These are the activations of a small neural network, seen along a few directions. Each row is one input.
In each table, some parts of the input vary, and every possible input appears once, in random order.
A made-up example of a description, with smaller parts first: one of 4 places along a line, together with either a single point or one of 9 places along a line or (one of 2 separate values, together with one of 8 places around a ring).
Shared parts are said once, and a part with two or three values counts as separate values.
In the rows, zero is written as 128.

Other details of the inputs shift rows strongly along two fixed directions, in all tables alike. That doesn't count.

A family of inputs:
row 1: [163 111 132 159  96 109 102 160 153 170 146  99 111 100 141 112]
row 2: [ 96 103  91 101 105 115 122 113  87 110 111  98 141 136  63 158]
row 3: [114  90  62 134  61 113 139 133  96 134 113  92 114 144  79 141]
row 4: [171 123 125 147  99 143 142 145 145 157 123  89 117  97 176 125]
row 5: [ 85 170 178 126 195 106 138 126 156 116 165 183 129 155 142 109]
row 6: [176 128 143 158 109 149 101 152 153 171 134 110 121 100 173 119]
row 7: [196 124 133 155  92 167 118 146 147 165 121 108 123  81 176 121]
row 8: [188 113 142 166 106 157 105 148 147 141 123 116 102 120 184  96]
row 9: [134  99  96 131 101 134 127 127  99 114 107 107 125 147 106 130]
row 10: [157  93 103 145  60 118 101 145 122 159 126  54 116  85 105 128]
row 11: [105 174 182 102 208 135 115 110 146 112 146 197 161 131 130 137]
row 12: [169 128 153 157 117 155  94 146 143 153 132 107 122 104 164 113]
row 13: [174 141 159 164 133 141 136 155 166 154 141 124 110 115 202 101]
row 14: [ 53 114  98  84 150  86 129 100  82  81 119 138 153 173  33 151]
row 15: [128 139 152 126 149 116 102 129 149 147 148 139 138 116 130 128]
row 16: [ 85 152 160 128 183 129 113 113 124  99 142 187 137 179 115 112]
row 17: [136  90  71 134  70 117 131 142 102 139 108  84 119 132  96 144]
row 18: [113 102  77 109  76 102 156 132 104 133 113  60 124 105  89 162]
row 19: [ 97 160 171 101 191 125 110 104 129 102 144 171 158 123 100 132]
row 20: [ 85 191 190  93 228 121 144 104 147  99 151 195 162 132 134 138]
row 21: [102 170 173 138 185 121 140 129 155 121 154 176 126 156 156 106]
row 22: [146 159 170 115 183 164 122 110 149 120 126 193 142 126 176 121]
row 23: [102 142 140 120 174 133 132 105 134 104 132 202 127 180 142 113]
row 24: [ 70 113  85  78 131 102 138 100  85 101 110 129 154 156  50 175]
row 25: [187  84  94 148  52 158 115 141 118 151 101  65 102  96 152 123]
row 26: [163 157 175 147 136 126 125 151 176 163 158 111 125  63 172 112]
row 27: [171 134 160 149 116 152  97 145 148 150 140 109 127  76 151 115]
row 28: [104 107  73  90 105 124 172 106  94 104  92 103 128 138 107 161]
row 29: [ 88 167 191 115 228 121 100 112 140  94 153 208 153 174 128 115]
row 30: [135 113 105 129  80  97 140 144 130 152 130  62 116  86 114 142]
row 31: [124 153 169 152 149 102 130 147 170 148 167 138 113 119 155  96]
row 32: [ 77 152 157 118 184  97 117 114 141 118 160 189 138 164 104 115]
row 33: [ 78 122  92  75 144 138 149  82  65  70  89 148 162 156  54 168]
row 34: [160 124 144 173  99 124 102 161 162 172 158 119 103 112 159  98]
row 35: [130 106  72 106  73 134 175 123  94 122  93  72 130  98 101 162]
row 36: [ 97 144 133 118 160 124 161 112 136 102 130 170 117 166 145 116]
row 37: [ 91 108  74 116  95 110 176 118  98 107 111 109 119 158  90 142]
row 38: [163  90  94 167  50 143 120 148 117 147 119  78  97 122 129 108]
row 39: [104 181 176  91 220 148 156  95 143  91 128 205 151 141 165 130]
row 40: [165 148 150 144 118 147 137 150 151 154 133 102 125  76 171 125]
row 41: [167 123 130 143 115 152 115 134 141 154 124 123 127 118 163 126]
row 42: [153 142 184 175 139 125  84 154 173 156 173 140 110 113 163  77]
row 43: [ 85 170 179 112 211  92 135 121 154 111 159 179 143 149 132 119]
row 44: [158 105  91 142  63 129 145 150 124 158 114  51 114  91 137 141]
row 45: [136  82  71 140  56 134 132 127  98 118 102  93 100 142 107 121]
row 46: [161 152 172 163 150 132 127 159 169 153 149 131 115 116 194 101]
row 47: [160 132 147 168 122 145 115 143 157 154 146 150 110 137 174  96]
row 48: [154  95  72 127  48 139 135 138 100 149  99  64 125  87  96 158]
row 49: [ 81 119  90  83 128 132 141  96  69  82  94 125 157 142  48 170]
row 50: [ 62 115  90  91 148 111 135 100  71  74 103 144 153 188  49 156]
row 51: [111 137 155 144 146 122 104 132 137 123 152 151 122 147 122 105]
row 52: [104 118 107 102 138 138 130 100  90  97 104 136 148 157  94 149]
row 53: [174 137 162 155 152 151 110 139 165 145 136 167 114 135 202  98]
row 54: [ 67 128  96  69 142 101 142  92  92  97 117 138 161 133  37 173]
row 55: [166 128 140 129 124 169 119 122 128 121 111 133 127 105 159 120]
row 56: [102 118  94 101 133 117 169 112 108  96 105 132 126 158 118 142]
row 57: [116 145 149 129 156 105 138 138 144 128 145 136 127 133 138 125]
row 58: [ 89 100  79 102 111  95 137 120  92 111 115 118 137 155  61 158]
row 59: [192 131 157 174 125 151 106 156 165 165 140 137 112 117 200  98]
row 60: [157  84  67 122  60 141 135 125 104 142  93  84 114 118 125 148]
Each input here is: one of 3 separate values, together with one of 4 places along a line, together with one of 5 places along a line.
- Changing only the choice among 3 separate values turns row 16 into row 3. The same change can be made to row 33. Which row results? => row 7
- Change only the choice among 3 separate values in row 26. List by row number the other rows that result. => row 19, row 54
- Change only the place on the line of 4 in row 55. List by row number the other rows that result. => row 8, row 25, row 45
- A walk changes only the place on the line of 5. It starts at row 28 and steps to row 4. List the rest of the walk in order. => row 44, row 18, row 30

A family of inputs:
row 61: [176 115 116 135  87 162 141 133 129 141 109  89 118  86 167 131]
row 62: [180 111 108 142  75 163 139 142 122 146 105  81 120  84 154 136]
row 63: [141 117 108 122 105 157 123 114 111 125 108 133 132 119 120 138]
row 64: [ 77 102  71  95  88  99 137 107  82 109 116 105 139 132  28 160]
row 65: [ 53 100  56  92  92  81 169 106  72  91 111 100 130 158  24 158]
row 66: [109 119 123 134 112 108 130 132 118 114 136 107 117 133  96 120]
row 67: [124 167 181 114 209 136 120 119 148 116 137 184 156 141 158 131]
row 68: [141 110 105 140 104 122 135 137 127 139 120 110 115 139 136 125]
row 69: [ 94 121  98  97 110 105 153 116 103 111 117  93 135 110  77 152]
row 70: [ 39 134 109  63 200 107 139  75  77  59 108 197 169 207  49 163]
row 71: [114 164 166 125 192 153 139 108 141 103 132 196 136 165 166 110]
row 72: [155 125 132 142 109 126 119 152 138 155 129  86 126  96 142 134]
row 73: [161 103  96 145  77 121 137 149 140 162 124  97 106 113 147 129]
row 74: [147 118 138 158 112 124 110 150 139 141 138 101 111 128 147 109]
row 75: [104 149 146 128 149 106 139 130 148 132 155 157 126 129 127 118]
row 76: [112 154 177 135 172 123 106 127 148 123 158 168 134 133 127 105]
row 77: [133 148 141 127 151 149 143 120 146 125 128 170 126 136 165 121]
row 78: [172 109 120 148  94 140  99 142 138 160 126 110 122 105 144 125]
row 79: [106 101  78 109  99 139 151 109  78  88  89 111 126 156  92 143]
row 80: [151 112 128 152  99 126 102 147 134 152 136 100 117 115 133 117]
row 81: [144 127 133 130 119 122 126 139 138 145 129  96 124 102 143 133]
row 82: [124 142 157 131 156 126  98 126 146 139 148 158 139 133 131 123]
row 83: [140 142 153 131 154 162 116 117 129 116 122 166 131 136 154 114]
row 84: [144 124 127 150 108 115 127 150 153 163 144 116 111 117 152 120]
row 85: [117 144 154 140 159 115 123 132 147 133 148 151 127 151 146 113]
row 86: [121 171 185 128 184 125 121 132 156 128 153 155 144 110 145 119]
row 87: [133 147 171 139 181 135 110 129 147 116 139 168 128 156 165 105]
row 88: [172 106 110 134  87 133 131 142 132 152 114  78 118  93 151 135]
- Changing only one part turns row 85 into row 68. The same change can be made to row 80. Which row results? => row 70
- Describe the family of inputs behind these rows. => one of 4 places along a line, together with either one of 2 separate values or one of 5 places along a line
- A walk changes only the place on the line of 5. It starts at row 64 and steps to row 76. List the rest of the walk in order. => row 66, row 65, row 75
- A walk changes only the place on the line of 4. It starts at row 69 and steps to row 81. List the rest of the walk in order. => row 88, row 61

A family of inputs:
row 89: [120 110 104 123 102 138 129 120 103 112 111 104 120 133 114 136]
row 90: [103 165 167 120 177 126 117 118 146 126 147 173 146 127 128 122]
row 91: [117 137 144 149 141 115 126 141 146 136 152 150 116 146 135 102]
row 92: [179 135 168 148 148 154  93 137 161 146 135 159 123 120 187 101]
row 93: [135 156 185 150 163 134  96 138 157 141 160 162 137 119 138 110]
row 94: [147 110 118 157  98 107 118 156 141 158 137 105 106 130 143 115]
row 95: [ 92 145 143  96 172 115 147 107 124  99 135 150 144 133 116 137]
row 96: [169 148 179 171 138 131 112 157 180 156 160 118 105 101 196  88]
row 97: [139 125 110 118 126 141 147 130 121 125 105 125 133 131 139 149]
row 98: [172 101  93 143  60 146 150 152 112 141  98  57 108  92 143 136]
row 99: [ 82 132 101  95 147 129 155  91  92  93 110 158 153 167  86 151]
row 100: [ 99 124  83  97 115 133 168 112  88  97  98 130 138 143  90 158]
row 101: [109  98  72  95  90 102 156 117  99 123 106  93 130 120  81 166]
row 102: [113 155 179 130 184 124 102 126 138 114 152 156 148 134 123 120]
row 103: [141  98  93 129  87 140 121 129 116 135 112 103 120 128 129 140]
row 104: [ 68 136 114  85 155 106 138 102  96  94 118 131 151 143  69 153]
row 105: [102 140 136 117 152 144 125 108 122 107 131 170 132 152 125 127]
row 106: [160 111 117 145  96 149 115 130 126 135 120 124 116 111 137 112]
row 107: [191 136 178 165 134 161  95 146 161 147 135 132 111 101 195  85]
row 108: [123 159 169 141 165 123 128 131 165 132 158 166 124 135 154 103]
row 109: [ 92 150 163 132 186 109 126 128 140 109 150 167 132 165 133 106]
row 110: [179  96  93 153  33 129 140 157 138 174 128  53  99  63 140 123]
row 111: [ 84 110  81  97 117  91 154 110 100 109 114 117 131 157  72 159]
row 112: [119 114  99 111 104 110 126 129 114 143 116 100 133 116  98 152]
row 113: [ 97 124 102  94 152 128 147  96 101 105 105 151 153 168  99 158]
row 114: [178  84  90 157  43 121 102 164 123 173 127  48 112  84 114 135]
row 115: [144 157 174 138 172 151 123 122 146 127 134 154 136 137 173 111]
- Describe the family of inputs behind these rows. => one of 3 separate values, together with either one of 4 places along a line or one of 5 places along a line
- Changing only the choice among 3 separate values turns row 93 into row 102. The same change can be made to row 90. Which row results? => row 104
- Change only the choice among 3 separate values in row 89. List by row number the other rows that result. => row 103, row 105
- Which other rows agree with row 94 in the choice among 3 separate values? List them by row number. => row 92, row 97, row 101, row 103, row 111, row 112, row 113, row 114
- A walk changes only the place on the line of 4. It starts at row 100 and steps to row 99. List the rest of the walk in order. => row 105, row 106
